Each row below holds a small network's activations on one record, seen along a few directions.
After each row come some of the record's fields: ZON, FEG, MOZA, VUS.
The largest differences between rows may come from other fields.
Random noise pushes rows far along 7 fixed directions. That doesn't count. These rows show it; they differ only by the noise:
[-271 -100 -189   74  -63 -189 -586 -146  -27 -242 -146   75 -235 -398
 -370  -59 -285 -219  122  -76  150 -162 -223  135   93]
[-189  157  -13  -27   51   25  289  293 -104  -74  430 -103 -105 -295
  226   88  313 -106 -553  245  -75 -308 -181   65 -292]
[ -31 -144  -28   88 -374 -104 -171  -34  107 -121   76   27   16 -109
 -152   93 -227  124  120  -73  -15   -2 -193  171   23]
[ 234 -331    4   63 -308  -11  -18  101  281  135  190  240   78   94
 -180 -103 -346  428  149  -42  -82   98 -187  150 -154]
[ 184  235  -40  -27   74   93  -82  -57 -232  236    8  145   79  -35
 -102 -159   58  -85   29  101   -9  -41   36   18 -207]
[ 430  258 -102   -3   51  105   80    4 -153  436  -88   40  384  308
  222   93   32    3  -33   89  -10  138  -44  408 -200]
[ -20 -440 -102   45  -48 -109 -126  189  306   10  115  132  -73    2
 -160  -49 -366  236  -83  -46   -1  -40 -264  236  -24]
[  69  338  -49  -12 -396   13 -124 -161 -295  -16  -44  -77  210  131
  362  276   59 -165   15  102   -3  -37 -344  407 -132]
[-177  101  337 -336  152  262  347  139 -486  103  355   70 -155  364
  164 -312  364  -87 -389  267 -286 -379   86 -555 -141]

[  75  215 -215  100  410   66 -116  -35  -79  244 -245  -92   79  -77
  -80   27  115 -205    7  -84   31   66  227  -74   63] : ZON is lav, FEG is ganu, MOZA is gud, VUS is zanov
[-253 -263   57  -23  478   51  128  121  -44  213  182  108 -367   28
 -100 -297  139    8 -209  -62 -118 -148  191 -494  196] : ZON is lav, FEG is ganu, MOZA is gud, VUS is zanov
[-176 -380  242  -96 -237  -56  -85 -132   88  -76  -33  165  -56  461
   -7  -66 -293  139  191 -116 -122    2 -158  -41  338] : ZON is lav, FEG is reme, MOZA is nifa, VUS is nopi
[ 332  499  -45  195 -363   86  123 -295 -195  215  -18 -111  288   41
  224  235  162   75  344 -117  -60  313  139   65  -22] : ZON is lav, FEG is reme, MOZA is gud, VUS is zanov
[ 139  142  195  -23  -11  139  295   28    7  -28  -61 -309  237  121
 -181  147  218   68  102  -39 -135  165  553 -430   26] : ZON is lera, FEG is ganu, MOZA is gud, VUS is zanov
[ -57 -632  186 -180  282   19  228  381  354  -63  296  176 -134  241
 -230 -246 -215  410 -256  136 -105 -164   38 -215    8] : ZON is lera, FEG is ganu, MOZA is gud, VUS is nopi
[ -36  301   98  139 -573  -80 -225 -202 -189 -138  236  194  -29 -576
 -126  -87  126  -43  136  194  101  -80 -296  117 -336] : ZON is lera, FEG is reme, MOZA is gud, VUS is zanov
[-168   80  -91  123   -4  -37   62  -74  -59   -4   60 -164  -98  -68
   98  133   99  -18   19 -189  -55   58  102 -130  219] : ZON is lav, FEG is reme, MOZA is gud, VUS is zanov
[-409 -538  163  -32  308 -255  -82  163  246 -119  -42  -76 -190 -196
 -545 -180 -185  -32 -252  -51   98 -120  197  -88  360] : ZON is lera, FEG is reme, MOZA is nifa, VUS is zanov
[  29 -384  178  -97  276  128  120   15  -36  307   -5  214  -38  389
 -347 -435 -132  244  170 -200  -96  107  392 -579  324] : ZON is lera, FEG is reme, MOZA is gud, VUS is nopi
[ 163 -402 -200  -10  110  -26  229  250  442   72  -17 -216  149  518
  224  282 -257  386   32 -264 -108  167   34  131  100] : ZON is lera, FEG is ganu, MOZA is gud, VUS is zanov
[ -64 -106   46  -22 -225  -30 -300 -165 -145    2  -92  149 -110  146
  -40 -171 -209    6  183  -40   76    9 -283   83   30] : ZON is lera, FEG is reme, MOZA is gud, VUS is zanov
[-237 -225   50   72  288 -172  154  202  136 -129   35 -303  -20 -106
  -82  155   81  -33 -279  -67   32  -39  187  -32  239] : ZON is lera, FEG is reme, MOZA is gud, VUS is zanov
[ 130  -33   41   39 -166  139   17 -110   -8  143  127  191 -111  159
   59 -172  -63  217  169  -36 -118   77  -65 -259 -118] : ZON is lav, FEG is ganu, MOZA is gud, VUS is zanov
[ -47   -5  282 -355   36  202 -198 -250 -271    3 -267  177  -18  455
 -191 -325 -127 -132  296  -17 -132  -74  136 -528  139] : ZON is lav, FEG is reme, MOZA is nifa, VUS is nopi
[ 159 -341  -41   90  -90    3  191  220  271  190  231   97   83  275
  181  -36 -206  432   -8  -98  -88   98 -151  154  -86] : ZON is lera, FEG is ganu, MOZA is gud, VUS is zanov
[ 296   95  -42  101  225   44 -240 -150  -25  315 -197  219  109  -57
 -492 -320  -91   95  422 -209   43  141  445 -289   36] : ZON is lera, FEG is ganu, MOZA is gud, VUS is zanov
[-214 -179   78  -65 -219  -18   83  220  169 -338  374   35 -204 -233
   33    3    9  109 -251  173   24 -171 -270  -61 -229] : ZON is lera, FEG is reme, MOZA is gud, VUS is nopi
[ -23  -52 -271   95  294  -93 -218  -21  162 -154 -174   39 -231 -465
 -520  -78  -60  -49  287 -102  138   -8  302 -256   63] : ZON is lera, FEG is reme, MOZA is gud, VUS is nopi
[  62  132  -88  250 -486   14  313  152  243  -98  577   22 -114 -481
  287  138  101  357  -83   92  -82   28 -331  101 -461] : ZON is lav, FEG is reme, MOZA is gud, VUS is zanov
[-274 -410 -291  -29  182 -162 -164  218  445 -423  -20 -148 -355 -164
  -32   40 -254   38 -115 -136   38 -171 -169  -45  -26] : ZON is lera, FEG is reme, MOZA is nifa, VUS is zanov
[ 150  306   62  -16 -128  213  197 -143 -278  194   32    1  165  203
  342   67  247  -53   -8   51  -26   57   17 -103  -99] : ZON is lera, FEG is ganu, MOZA is gud, VUS is nopi
[ -92  -80 -128   99  498  -94 -221  -53  -71  125 -234  -12 -145 -165
 -385 -275   -3 -214   40 -230  115  -14  375 -196  348] : ZON is lera, FEG is reme, MOZA is nifa, VUS is zanov
[ 225  566 -140   20  316  143  166   80 -279  335   43   -9  155  -59
  384   -2  431 -179 -218  151   49  -55   44   53 -368] : ZON is lera, FEG is reme, MOZA is gud, VUS is zanov
[-354 -142  164 -286  -41  166   12   16 -297 -149  109  -40 -158  542
  405  -79   31  -79 -146   65 -163 -287 -217 -327  133] : ZON is lera, FEG is ganu, MOZA is gud, VUS is nopi
[ 244  421  -53   30   48    1  119  -57 -248  214 -244 -302  405  200
  364  288  250 -283 -179   61   83  148   74  510   40] : ZON is lera, FEG is reme, MOZA is nifa, VUS is zanov
[-324 -222  285 -126  236  -60  115  121 -172 -185   69  -96 -128  105
  -74  -95  115 -147 -288  120  -27 -176   88 -230  205] : ZON is lera, FEG is reme, MOZA is gud, VUS is nopi
[  47 -102  106  130 -390   32  169   59   88 -100   76  -33  133   21
  -30  162  -47  193  114  -64  -94  128  -45  -64  -10] : ZON is lera, FEG is ganu, MOZA is gud, VUS is nopi
[ 168  166 -232  -67   45   33 -254  -47  111   25 -162  112    9   42
  265  -21 -126  -60   83  208  137   15 -321  337 -507] : ZON is lera, FEG is reme, MOZA is nifa, VUS is zanov
[-274  396 -173 -126 -128    7 -212 -239 -370 -344 -247 -330  -96  161
  490  345  183 -393   65  -55   33 -142 -211  -43   10] : ZON is lera, FEG is reme, MOZA is gud, VUS is zanov
[ 117   65   74   92 -258   66   92  -93  -24   39 -177 -198  303  308
   83  223  -25  101  185 -132  -74  208  131  -31  148] : ZON is lera, FEG is ganu, MOZA is gud, VUS is zanov
[-455  -89  -56   91  -52 -251 -112   39  -40 -314 -157 -476  -23  -35
  189  435    0 -314 -328 -110  156  -79 -190  421  455] : ZON is lera, FEG is reme, MOZA is gud, VUS is zanov
[ 130 -132 -100   53  269  -38  -20   50  104  198 -149   14   56  103
  -88 -153 -111   40   27 -139   23   87  163    1  100] : ZON is lera, FEG is reme, MOZA is nifa, VUS is zanov
[ 151  367  -41   24  -68  159  107 -139 -255  185   10   -4  185   31
  230   18  220  -59   83   -6   32  101   62  -54 -104] : ZON is lera, FEG is reme, MOZA is gud, VUS is nopi
[ -88  253  129   80   82 -104  -77 -174 -272   13 -165 -166  108 -294
 -470  -37  238 -243   76  -42  121    4  490 -165  277] : ZON is lera, FEG is reme, MOZA is gud, VUS is zanov
[  28 -173   92  -22 -265   60  -53   58   50 -155  -44   92   30  212
   87  -69 -173   45    2   94  -73   -8 -228   61  -10] : ZON is lera, FEG is ganu, MOZA is nifa, VUS is nopi
[-360 -632  158  157 -620 -227  233  224  404 -428  374  -77 -170  -71
   14  253 -255  450   -9 -240 -122   19 -284  -48  298] : ZON is lera, FEG is reme, MOZA is gud, VUS is nopi
[ -84 -205  137  -37  545  -64  173  135  201  122 -250 -236   78  115
 -332   57   50  -72 -184 -113    6  -26  640 -317  389] : ZON is lera, FEG is ganu, MOZA is nifa, VUS is zanov
[  54  101 -214  298  355  -60  292  195  233  171  181 -149   82 -684
 -337   55  209   44 -147 -162  131  155  462  -93   61] : ZON is lera, FEG is reme, MOZA is gud, VUS is nopi
[ -16 -155 -113  -94  139  -38 -124  221  263 -143    4   55  -34 -291
 -108  -42 -254   -8 -145  149   64 -122 -186  132 -282] : ZON is lera, FEG is ganu, MOZA is nifa, VUS is nopi
[ 491  447 -247 -276  690  231  166  167   22  308 -235 -111  239  261
  258   37  102 -154 -153  209  -42   45  175  111 -559] : ZON is lav, FEG is ganu, MOZA is nifa, VUS is zanov
[ 221  -38   30  -49  -84   93   58   47   74   87   49  135  151   69
  -51 -145 -121  147  137   41  -86   38   50  -53 -118] : ZON is lera, FEG is ganu, MOZA is nifa, VUS is nopi
[-218 -175   -2  -83  249 -106 -165   56  -44  -35 -144  -41  -80  174
 -147  -73  -84 -127 -234   55   70 -139   21    8  208] : ZON is lera, FEG is reme, MOZA is gud, VUS is zanov
[ 139  -95  228  -40  120   21  362  276  167   58  108  -27  169  -15
 -165  -45  -20  151 -222  101  -60   71  240 -100 -108] : ZON is lera, FEG is reme, MOZA is nifa, VUS is nopi
[-214 -466  -39 -102  140 -113   54  164  120  -13 -105 -200  -97  486
  170  128 -214   86 -208 -163  -18  -60 -194  122  324] : ZON is lera, FEG is reme, MOZA is gud, VUS is zanov
[  19 -177  -29   87  671  -91  366  338  118  226  -95 -226  228   53
 -288  115  101  -31 -311 -106    7   74  588  -25  432] : ZON is lera, FEG is ganu, MOZA is gud, VUS is nopi

Which values does each new row have?
[-295  -62   47    7   48  -88    4  -24 -129 -120   67  -74  -93  -40
  -92  -32   69  -78 -100 -102  -66 -144  143 -229  244] : ZON is lera, FEG is ganu, MOZA is gud, VUS is zanov
[ -54  245 -129  146 -234  -84  -91    3  -86  -81  109  -69  -11 -374
  200  147   90 -139 -144  113  176  -35 -376  453 -242] : ZON is lera, FEG is reme, MOZA is gud, VUS is zanov
[ -79 -131  -72   71 -235  -94 -112  -53  127 -214   17 -150    5   54
   79  189 -124   96  153 -169    9   43  -80  151   99] : ZON is lera, FEG is ganu, MOZA is gud, VUS is zanov
[  -2 -117  349  -51 -450   60  304  -37   37  -85  186  134  -14  170
   11    8    3  171  140  116 -169  -38    5 -251  -50] : ZON is lera, FEG is ganu, MOZA is nifa, VUS is nopi
[  18 -121  -82  -55 -197   36 -195   35  151 -153  125  228 -112 -162
   -8 -202 -255  117  121   95  -14 -121 -303    7 -274] : ZON is lera, FEG is ganu, MOZA is nifa, VUS is nopi
[ 310  277   21  -82 -310  203   93 -103 -259  216  246  268   20  114
  225 -208  116  192  201  136  -96  -52 -229    0 -518] : ZON is lera, FEG is ganu, MOZA is gud, VUS is zanov
[-161 -507  325  -44   12 -115 -156  -22  -93  107  -76  219  -44  236
 -423 -322 -232   64   62  -78   52   61   57  -16  424] : ZON is lera, FEG is reme, MOZA is gud, VUS is nopi
[  86 -175  -22  -74  422  -20 -126    3  128   98 -378 -145   58  293
 -169   70  -86  -35   51 -133   60   86  371 -168  231] : ZON is lera, FEG is ganu, MOZA is gud, VUS is zanov
[   5 -157   26  188 -375  -66   11    3  233  -91  140  -26   36  -54
   32  148 -155  276  112 -197  -42  163 -199  110   35] : ZON is lav, FEG is reme, MOZA is gud, VUS is zanov
[ 158 -112  -45 -135  192   33   73   24   16  142 -195  -87  138  651
  300  111  -83  111  -21  -24  -10   93   -1  133   76] : ZON is lera, FEG is reme, MOZA is gud, VUS is zanov
[  88  255 -277   39  628   33 -182 -150 -331  519 -335   41   68  190
  171  -95  169 -300   25 -171  100   87  187  108  224] : ZON is lav, FEG is reme, MOZA is gud, VUS is zanov
[-148  353  109 -230 -422  -15 -418 -296 -236 -569 -265  -75  -60 -132
   19   77  -31 -262  278  274   40 -214 -215 -149 -344] : ZON is lera, FEG is reme, MOZA is nifa, VUS is zanov
[ -21  203 -122  214 -251  -74 -158 -152  -87  -46  145  109  -15 -608
 -216  -21   50  -22  260 -100  132   48   15   74  -17] : ZON is lera, FEG is ganu, MOZA is gud, VUS is nopi
[-189  -67 -138  133  234 -120   39  144  112  -14   48 -251 -124 -212
  -16  170   35  -82 -291  -77   60    7   22  218  210] : ZON is lav, FEG is reme, MOZA is gud, VUS is zanov
[ -55 -348 -181   80  497  -67  184  426  374   94  189    1 -123 -138
 -195 -138  -81  230 -322  -23   17 -100  168  -76  -65] : ZON is lera, FEG is ganu, MOZA is gud, VUS is zanov
[-394  -94  100 -145  180   -6  -36  -88 -134 -137 -143 -100 -156  128
  -82  -63    1 -260  -23  -60    0 -165  139 -334  327] : ZON is lera, FEG is reme, MOZA is nifa, VUS is nopi
[ 128 -195  109 -154  -21  -22 -132  -70  169   54 -176  252   97  394
   29   16 -259  139   96   97   11  -36 -227  227   12] : ZON is lav, FEG is reme, MOZA is nifa, VUS is nopi
[  29 -198   72  -90 -188   47 -148  -14   94 -188   98  191 -201  114
  213 -162  -96   90  -59  226  -95 -123 -410   86 -255] : ZON is lav, FEG is ganu, MOZA is nifa, VUS is zanov
[  33   69  217  -42 -103   54  182   23 -232  111   35  -44  153  214
   59    7   87  -45 -106   80    8   82   22  124  119] : ZON is lera, FEG is reme, MOZA is gud, VUS is nopi
[  -1  -79  221  236 -116 -177  216   73  120   51  142 -131  169 -435
 -467  106  153   82 -167   18   50  125  374   55  221] : ZON is lera, FEG is ganu, MOZA is gud, VUS is zanov
[  65  -56  128 -128 -531  184   30  -64  -51 -116  410  359 -176  296
  392 -183 -112  425   95  232 -215 -154 -546  -45 -464] : ZON is lav, FEG is ganu, MOZA is gud, VUS is zanov
[ 362   36  -30  175   -7 -157 -135 -202   21  123 -517 -176  482  131
 -239  309 -148  -70  437 -234  134  426  325  311  329] : ZON is lera, FEG is reme, MOZA is gud, VUS is nopi
[ -30 -239  422 -173 -343  -11  216  -44 -115 -224  -67 -103  175  594
  209  244   19   87  -22  209 -128  -33  -85    4  228] : ZON is lera, FEG is ganu, MOZA is gud, VUS is nopi
